A small network was shown many inputs. Here are its activations along a few directions, one row for each input.
Each table varies a few parts of the input and shows all the possible inputs, shuffled.
A made-up example of a description, with smaller parts first: one of 8 places around a ring, together with either a single point or one of 9 places along a line or (one of 3 separate values, together with one of 6 places along a line).
Shared parts are said once, and a part with two or three values counts as separate values.

Other details of the inputs vary at random and push rows far along two fixed directions, the same in every table; ignore that.

A family of inputs:
R1: -2.62 -1.26 -1.64 0.30 -1.49 0.76 3.23 -0.92 1.34 -3.70 5.65 0.18 -1.50
R2: 3.19 1.24 1.33 -0.25 0.76 -1.41 -2.02 3.36 2.44 3.41 -2.39 1.19 2.79
R3: 1.62 0.04 -0.05 -0.66 1.01 0.85 0.47 2.55 6.03 0.16 3.97 1.47 1.12
R4: -1.65 0.28 1.01 -0.46 0.35 1.50 1.13 -1.33 3.46 -0.77 3.57 1.18 1.33
R5: 4.33 0.77 0.90 -0.30 0.36 -1.76 -1.48 3.01 0.98 3.58 -2.78 1.59 2.41
R6: -3.46 -0.06 -1.19 0.02 0.59 0.64 0.48 -2.82 0.56 -3.43 3.53 -2.37 -1.98
R7: 2.75 0.79 1.07 -0.97 0.53 0.39 -0.15 0.88 1.28 3.76 -3.09 1.93 2.53
R8: 3.28 -0.51 -1.18 0.44 -1.76 -1.59 0.13 1.79 -5.97 1.64 -4.68 -0.08 -1.90
R9: -3.25 -0.42 0.10 -0.30 -0.25 1.59 1.78 -2.75 0.75 -3.76 4.23 -1.07 -2.10
R10: 2.07 0.05 -0.59 0.63 -1.73 -1.90 -1.05 2.65 -6.45 1.51 -4.56 -1.44 -2.12
R11: -3.78 0.28 0.01 0.93 -0.02 0.39 0.32 -3.20 -0.17 -3.09 3.89 -0.99 -0.98
R12: -0.82 1.67 0.66 -0.28 2.91 1.15 -1.27 -1.19 5.66 0.58 1.90 0.29 2.15
R13: -1.08 -0.32 -0.06 -1.08 0.38 1.95 2.54 -0.35 4.03 -1.25 3.63 0.97 0.12
R14: 2.36 2.20 0.82 -0.11 1.77 -0.43 -2.34 2.33 2.75 3.06 -3.17 0.36 3.05
R15: 3.13 1.15 1.41 -2.39 1.85 2.11 -0.01 1.03 2.76 3.34 -3.65 1.63 0.94
R16: -4.39 -3.28 -0.09 1.84 -0.30 -0.16 -0.47 -1.78 0.46 -3.11 3.12 -0.38 0.05
R17: -0.84 -1.28 -1.43 1.96 -3.32 -3.14 1.15 -0.54 -6.64 -1.93 0.25 -0.72 -1.65
R18: -1.62 -1.28 -1.59 1.80 -3.63 -2.39 1.77 -1.44 -7.46 -1.94 -0.21 -0.87 -1.97
R19: -2.31 -0.25 0.17 1.21 -1.95 -0.74 0.39 -2.86 -6.95 -1.88 -0.69 -1.58 -2.33
R20: -0.32 1.21 -0.31 -0.79 1.76 1.55 -0.66 1.52 5.67 -0.42 2.60 -0.45 1.35
R21: 1.72 -1.74 0.62 -1.17 2.29 1.24 -2.63 1.32 1.97 2.68 -4.37 1.12 1.25
R22: 1.67 0.70 0.02 -0.36 -0.11 -0.63 -1.30 -1.25 -6.50 1.58 -6.75 -1.95 -2.57
Description of these inputs: one of 2 separate values, together with either a single point or one of 10 places around a ring.
Changing only the choice among 2 separate values turns R2 into R10. The same change can be made to R7. Which row results?
> R13
Change only the choice among 2 separate values in R6. List by row number the other rows that result.
> R12
Change only the choice among 2 separate values in R16. List by row number the other rows that result.
> R21

A family of inputs:
R23: 3.19 1.16 0.65 -1.32 1.29 0.90 -0.49 1.74 2.92 2.76 -1.96 1.20 1.17
R24: 1.65 0.87 0.52 -0.77 1.38 0.62 -0.64 1.62 5.17 1.92 0.46 1.48 2.74
R25: -0.89 -0.07 -0.35 0.17 -0.33 0.11 0.17 -2.35 -3.42 -0.67 -1.32 -1.04 -1.72
R26: 2.43 1.39 0.75 -0.74 1.34 0.23 -1.41 -0.44 -0.81 3.17 -4.74 0.21 0.68
R27: -2.00 -1.15 -1.03 1.20 -1.38 -1.06 0.54 -0.50 -2.27 -2.14 1.64 -0.87 -1.01
R28: -2.13 -1.03 -0.13 0.85 -0.73 -0.48 0.49 -0.62 0.04 -2.16 3.09 -0.17 -0.22
R29: 2.47 0.45 0.43 0.17 -0.20 -1.03 -1.18 1.24 -2.37 2.96 -4.65 0.60 1.10
R30: -0.97 -0.48 -1.05 0.26 -0.97 -0.04 1.39 -0.49 -1.25 -1.78 1.68 -0.63 -1.46
R31: -2.10 -0.64 -0.61 1.11 -0.68 -0.96 -0.41 -2.32 -4.07 -1.80 -0.49 -1.68 -1.72
R32: 0.34 0.37 -0.06 -0.49 0.34 0.52 0.59 0.50 2.79 0.31 1.35 0.84 1.16
R33: 2.31 0.39 -0.04 -0.34 1.01 -0.24 -1.18 1.79 1.56 2.15 -2.03 0.59 1.21
R34: 1.40 0.23 0.38 0.10 -0.80 -0.87 -0.11 0.34 -3.37 1.41 -3.00 0.17 -0.17
R35: -1.45 0.06 -0.66 0.38 -0.81 -0.10 1.24 -0.28 0.48 -2.17 3.47 -0.45 -0.76
R36: 1.50 0.49 -0.51 0.30 -0.37 -1.10 -0.57 1.10 -2.14 1.19 -2.37 -0.30 -0.03
R37: -1.68 -0.36 -0.37 0.33 0.18 0.22 0.37 0.21 3.44 -2.16 4.72 -0.05 0.21
R38: -2.74 -0.12 -0.19 0.73 -0.49 -0.08 0.14 -1.09 -1.98 -2.06 1.04 -1.66 -1.18
R39: 1.04 -0.56 0.38 0.00 -0.33 -0.46 -0.41 0.32 -2.08 1.08 -2.29 0.30 -0.24
R40: 2.63 0.60 0.73 0.03 -0.13 -1.10 -1.28 1.29 -2.52 2.94 -4.52 0.52 0.93
R41: 2.95 0.48 0.75 -0.21 0.42 -0.81 -1.80 1.82 -1.23 2.96 -4.19 0.41 0.72
R42: -2.85 -0.52 -0.10 0.48 0.09 0.39 -0.05 -1.10 0.14 -2.39 2.13 -1.20 -0.73
R43: -0.43 -0.65 -0.81 0.13 -0.16 -0.03 0.50 0.07 0.18 -1.00 1.20 -0.22 -0.76
R44: 0.21 0.91 0.71 -0.70 0.99 0.96 -0.53 -0.05 0.54 1.07 -1.63 -0.29 0.26
R45: -0.45 0.47 -0.03 0.45 0.19 -0.53 -0.77 -1.44 -2.08 0.15 -1.54 -0.89 -0.43
R46: -1.66 -0.14 0.16 -0.44 1.41 1.44 -0.09 -1.98 3.47 -1.32 2.63 0.15 0.24
R47: 0.14 0.15 0.87 -1.12 1.76 1.70 0.11 0.75 7.45 -0.09 4.06 1.60 1.77
R48: -0.59 -0.61 0.12 0.41 0.14 -0.02 -0.16 0.25 1.83 -0.18 1.29 0.71 1.12
R49: -2.60 -0.48 -0.38 0.24 -0.78 0.64 0.83 -1.78 -3.09 -2.27 0.58 -1.69 -2.23
R50: -1.70 -0.71 -0.05 0.22 -0.91 0.30 1.49 -1.03 -0.15 -1.98 2.83 0.10 -0.75
R51: -1.51 -0.75 -0.63 0.40 -0.63 -0.04 0.85 -0.34 0.08 -2.23 2.89 -0.56 -1.23
R52: -0.88 -0.60 -0.54 0.86 -1.75 -1.05 0.92 -0.70 -4.26 -0.85 -0.72 -0.50 -1.06
R53: -0.28 -0.56 0.49 -0.57 0.96 1.22 0.34 0.13 4.83 0.00 2.43 1.51 1.54
R54: -1.93 -0.06 -0.15 0.57 -0.57 -0.25 0.69 -0.27 1.43 -2.26 4.26 -0.29 -0.05
R55: 2.32 0.34 0.77 -0.98 0.81 0.82 -0.14 0.89 1.99 2.65 -2.27 1.64 1.54
R56: -1.20 -0.01 -0.78 0.84 -1.06 -0.93 0.50 0.06 -1.34 -1.78 2.04 -0.90 -0.86
R57: 1.21 -0.02 0.39 -1.08 1.58 1.22 -0.17 1.09 5.48 1.27 1.06 1.58 1.93
R58: 1.70 0.37 0.44 -0.48 -0.25 -0.09 0.01 0.55 -1.39 1.26 -2.09 0.22 -0.42
R59: 2.12 0.73 0.71 -1.57 1.71 1.65 0.05 1.29 5.93 2.19 0.27 1.97 2.26
R60: -0.92 -0.43 0.04 -0.08 0.02 0.39 -0.44 -0.76 -2.67 -0.47 -1.89 -1.17 -1.36
R61: -0.27 -0.06 -1.04 0.52 -1.24 -0.89 0.87 -0.11 -3.08 -0.95 -0.18 -0.87 -1.32
R62: 1.61 0.53 0.20 0.13 -1.01 -1.16 -0.26 0.60 -4.19 1.27 -3.23 -0.39 -0.87
Changing only one part turns R26 into R31. The same change can be made to R44. Which row results?
> R42
Changing only one part turns R27 into R32. The same change can be made to R37. Which row results?
> R35
What is each input in this table made of?
> one of 5 places around a ring, together with either one of 2 separate values or one of 6 places around a ring
Change only the choice among 2 separate values in R60. List by row number the other rows that result.
> R46
Which other rows agree with R38 in the place on the ring of 5? List them by row number.
> R24, R29, R36, R40, R45, R54, R56

A family of inputs:
R63: 0.31 1.06 1.29 -1.68 2.33 2.59 -0.03 0.02 6.51 0.92 1.78 1.33 1.84
R64: -1.25 0.60 1.19 -1.14 1.45 2.34 0.60 -0.73 5.67 -0.52 3.44 0.93 1.26
R65: -0.70 -0.06 0.36 -0.11 -0.52 0.20 0.54 -1.42 -2.11 -0.42 -0.56 -0.35 -0.82
R66: -2.43 -1.79 -1.00 0.86 -0.79 -0.28 0.72 0.18 0.57 -2.94 3.91 -0.57 -0.94
R67: 2.59 1.10 0.91 -0.95 1.09 0.79 0.48 1.72 6.71 2.25 1.84 3.01 3.43
R68: -2.00 -1.83 -0.73 1.36 -1.55 -1.27 0.50 -0.40 -1.78 -2.11 2.29 -0.10 -0.54
R69: -0.08 -0.59 -0.89 0.72 -1.90 -1.25 0.15 -1.46 -9.27 -0.01 -5.22 -1.98 -3.21
R70: -3.23 -0.91 -0.42 0.89 -0.32 -0.13 0.44 -2.10 0.12 -2.76 3.20 -0.72 -0.48
R71: -1.47 -0.67 -0.89 1.63 -2.04 -1.96 0.73 -0.29 -2.68 -1.77 2.25 -0.32 -0.24
R72: -0.44 0.35 0.40 -0.45 1.74 1.15 -0.83 -0.27 4.00 0.19 0.96 0.33 1.23
R73: 2.62 1.82 0.34 -1.12 2.57 0.87 -1.87 0.80 3.83 2.53 -2.02 0.16 1.30
R74: -2.15 -0.89 -0.77 1.02 -0.77 -0.72 -0.05 -1.60 -3.28 -1.82 0.00 -1.33 -1.36
R75: -1.36 -0.14 -0.10 0.88 -0.62 -0.78 -0.73 -1.09 -4.85 -0.83 -2.04 -1.81 -1.69
R76: -0.77 0.33 -0.58 0.51 -1.48 -0.69 1.80 0.50 0.08 -1.79 3.48 -0.02 -0.40
R77: -0.20 -0.30 -0.82 0.11 -1.31 -0.39 1.22 1.16 -1.09 -1.54 1.61 -0.54 -1.44
R78: 2.87 0.92 1.18 -0.32 0.86 -0.67 -2.36 0.64 -2.76 3.76 -6.67 0.06 0.83
R79: -0.76 -0.52 -1.08 0.91 -1.51 -1.41 0.10 1.18 -3.01 -1.67 0.72 -1.48 -1.61
R80: 5.23 0.00 0.89 -0.81 0.28 -0.64 -1.21 2.41 -1.54 5.21 -6.95 2.08 1.51
R81: -2.29 0.05 0.54 0.40 0.28 0.47 -0.30 -1.09 0.56 -1.49 1.68 -0.73 -0.10
R82: 2.11 0.52 0.61 -1.26 1.44 1.20 -0.51 0.17 2.09 2.51 -2.56 1.13 1.16
R83: 4.98 -0.12 0.38 -0.96 0.28 -0.29 -1.24 2.96 -2.18 4.53 -7.07 1.03 0.33
R84: 1.77 1.62 0.19 -1.65 2.30 1.82 -0.22 0.13 5.28 1.39 0.56 0.71 0.86
R85: -0.63 0.18 -0.80 1.20 -1.74 -1.95 0.48 0.76 -2.93 -1.13 1.18 -0.97 -0.63
R86: -2.71 -0.70 -0.20 -0.05 -0.08 1.01 1.56 -2.17 2.07 -2.48 4.19 0.14 -0.29
What is each input in this table made of?
> one of 2 separate values, together with either a single point or one of 5 places around a ring or one of 6 places around a ring
Changing only the choice among 2 separate values turns R86 into R70. The same change can be made to R82. Which row results?
> R74
A walk changes only the place on the ring of 5. It starts at R79 and steps to R85. List the rest of the walk in order.
> R71, R68, R66
